A small network was shown many inputs. Here are its activations along a few directions, one row for each input.
In each table, some parts of the input vary, and every possible input appears once, in random order.
Descriptions start from the smaller parts, as in this example, which fits no table here: one of 4 places along a line, together with either a single point or one of 11 places along a line or (one of 3 separate values, together with one of 5 places around a ring).
Shared parts are said once, and a part with two or three values counts as separate values.

A family of inputs:
row 1: [ 11  76  26  74  43 -43  47 -35   3 -41  19  14]
row 2: [ 11 -31  60 -67 -23  -4 -18  21  -2  63  26  -8]
row 3: [-23 -91 -25  18 -25  56 -29  53 -47  32  26  -6]
row 4: [-31  52 -71  70  38   8  23 -14   4 -59 -37 -19]
row 5: [ -3  55 -59 -19  25  -8  -5 -35  52 -35 -73 -12]
row 6: [  0 -51  61  27  -8  26  17  47 -51  41  66 -12]
row 7: [-47 -40 -95  43 -27  37 -15  37 -19 -39 -42  19]
row 8: [ 35  19 100 -44   5 -22  32 -33  12   9  27  -6]
row 9: [  4 -67 -25 -72 -42  29 -63  20   4  50  -2  -8]
row 10: [ 29  14  81  31  28 -47  62  -5 -42   4  77  10]
row 11: [ 35  79  22 -18  27 -60  13 -60  48 -10 -23   6]
row 12: [-22 -14 -76 -42 -42  27 -64   3  38 -16 -66  24]
Question: What is each input in this table made of?
Answer: one of 2 separate values, together with one of 6 places around a ring
Question: The inputs of row 6 and row 1 match in every part but the place on the ring of 6. If row 2 is changed in the same way as row 6 into row 1, which row does it become?
Answer: row 11
Question: Change only the choice among 2 separate values in row 7. List by row number the other rows that result.
Answer: row 12

A family of inputs:
row 13: [  0 -14  -4   2   5   1  -8  17  -9  19  20   0]
row 14: [ 29  25 108  10  15 -55  56 -29 -12   7  52  -5]
row 15: [-23 -33 -54 -14 -25  35 -45  24  -1  -7 -32  11]
row 16: [-33  -8 -76   1 -20  30 -46  15  15 -27 -51  21]
row 17: [ -6   4 -21   4  -1   6  -5   4  -1  -5 -19 -11]
row 18: [-20 -24 -46   1  -7  22 -26  23   2 -11 -21   4]
row 19: [-10 -41 -20  -5 -20  26 -27  34 -11  21   3  10]
row 20: [ 17 -32  32 -22  -9  -5   3  18 -10  34  36  -1]
row 21: [ 27   1  72  -5  18 -24  43 -12 -15  16  55  -6]
row 22: [-23  15 -60  11  -9  15 -16  -5  15 -25 -41   3]
row 23: [ 21  42  19  29  28 -21  46 -30   3 -33  -2 -14]
row 24: [ 28  28  46  18  25 -15  37 -25  -9  -2  29  -4]
row 25: [  8 -38  35 -22 -12  12  -8  25 -17  31  35  -1]
row 26: [ -4 -63   0 -33 -34  30 -49  55 -17  31  11  19]
row 27: [ -6 -59   9 -28 -23  21 -26  46 -18  40  24  11]
row 28: [ -7  35 -26  -3   6  -1  -6 -27  30 -16 -41  -6]
row 29: [-14 -50 -33 -16 -32  35 -43  38 -12  22   0  19]
row 30: [  5 -15   3  -1  -2  -3   5   7  -4  22  19  -2]
row 31: [ -1   6 -20   5   3  -3   3  -5   4  -8 -13 -12]
row 32: [-15  28 -33  13   7  -2   2 -16  21 -18 -39  -4]
row 33: [-10  29 -46  19   5  17 -10 -17  17 -36 -34   2]
row 34: [ -1   2  -3 -15  14  -2   2  -8  12  -5 -17 -16]
row 35: [  4  65  -8  32  40 -31  38 -45  18 -40 -14   2]
row 36: [-16 -14 -30  10  -5  16 -16  17   5 -12 -21  -8]
row 37: [-30   4 -65   9  -6  25 -29   8  17 -24 -43  12]
row 38: [ 23  43  78  35  22 -48  57 -41  -7 -10  34  -5]
row 39: [ 14  -7  18 -23   3   5  -3  -2  -3  23  13  -6]
row 40: [  3 -40  16 -28 -25  13 -14  36 -25  43  27  -2]
row 41: [ 14  65  54  31  31 -49  54 -60   7 -39   2 -11]
row 42: [ -1  90  22  38  31 -63  58 -68  16 -41 -16  -2]
row 43: [ 25 -24  44 -48 -13  -8  -5   6   0  37  32  -3]
row 44: [  2 -21 -12  -6 -11  24 -23  16 -11  14  12   5]
Question: What is each input in this table made of?
Answer: one of 4 places along a line, together with either one of 2 separate values or one of 6 places along a line
Question: The inputs of row 17 and row 33 match in every part but the place on the line of 4. If row 23 is changed in the same way as row 17 into row 33, which row does it become?
Answer: row 35
Question: Change only the choice among 2 separate values in row 14. List by row number the other rows that result.
Answer: row 21
Question: Change only the place on the line of 6 in row 22. List by row number the other rows that result.
Answer: row 16, row 28, row 32, row 33, row 37
